Each row below is a small network's average activation on inputs in which a field has the value named, seen along a few directions.
Values that are neighbours, or in one group, have similar rows; names and order tell nothing.
(in the rows, 500 means zero)
Strong random noise was added to every row along 4 fixed directions; ignore it. To show where, here is one row again and again, with new noise each time:
[488 413 578 479 518 419 582 695 590 459 564 761 591 793 554]
[500 397 681 441 381 463 478 456 393 574 556 515 567 437 577]
[482 601 501 490 481 482 504 383 421 541 510 651 581 693 505]
[498 611 543 433 423 436 591 348 272 715 585 298 584 420 602]
[495 439 591 478 455 475 471 439 466 538 503 607 553 536 535]
[492 570 572 446 416 457 539 376 323 634 566 449 585 508 569]


Field LUROD:
dova: [461 707 297 563 712 546 592 513 563 344 560 569 500 850 464]
nizu: [502 482 612 532 440 535 530 553 453 498 629 472 429 541 561]
nada: [505 395 550 535 463 609 404 379 471 429 508 421 512 374 499]
fime: [470 699 449 503 420 472 578 631 432 505 616 501 423 649 472]
nanof: [502 412 557 536 437 518 539 480 613 542 541 351 471 353 538]
vozav: [489 834 397 528 439 512 448 264 324 643 432 506 513 522 418]
ziput: [487 616 608 386 457 565 524 457 236 534 629 368 555 436 623]
bepe: [488 419 575 567 492 541 389 376 577 504 413 639 505 553 463]
pup: [559 528 517 404 418 478 631 709 378 439 568 472 635 727 462]
kile: [522 554 448 479 518 571 376 426 439 397 419 510 432 334 431]
mafa: [461 537 416 504 561 562 396 301 500 479 424 387 571 452 483]
suliv: [503 636 451 462 401 574 473 396 343 431 529 357 449 409 440]
mutak: [583 561 630 381 357 484 367 439 279 395 514 476 558 421 443]
sikob: [496 699 432 574 318 478 437 263 370 642 451 444 488 448 394]
samif: [482 688 440 504 507 411 673 666 412 562 555 480 445 532 527]
meke: [437 600 598 497 482 419 519 479 452 499 563 589 595 647 497]
dok: [572 613 395 486 412 567 494 306 278 580 509 148 474 305 460]
nofu: [435 600 405 487 556 664 312 208 458 419 351 603 545 528 412]
tak: [470 562 478 530 497 581 417 245 415 595 411 467 443 266 509]
vunil: [500 507 401 512 479 490 532 568 585 575 518 438 411 484 420]
A value of LUROD combines one of 5 hidden first parts with one of 4 second parts; all combinations occur once.
Changing only the second part turns nada into dok. ziput has the same second part as nada; what does that change turn ziput into?
> kile
Changing only the second part turns vozav into meke. samif has the same second part as vozav; what does that change turn samif into?
> tak
Changing only the second part turns dova into suliv. mafa has the same second part as dova; what does that change turn mafa into?
> pup
Changing only the second part turns bepe into sikob. nizu has the same second part as bepe; what does that change turn nizu into?
> fime
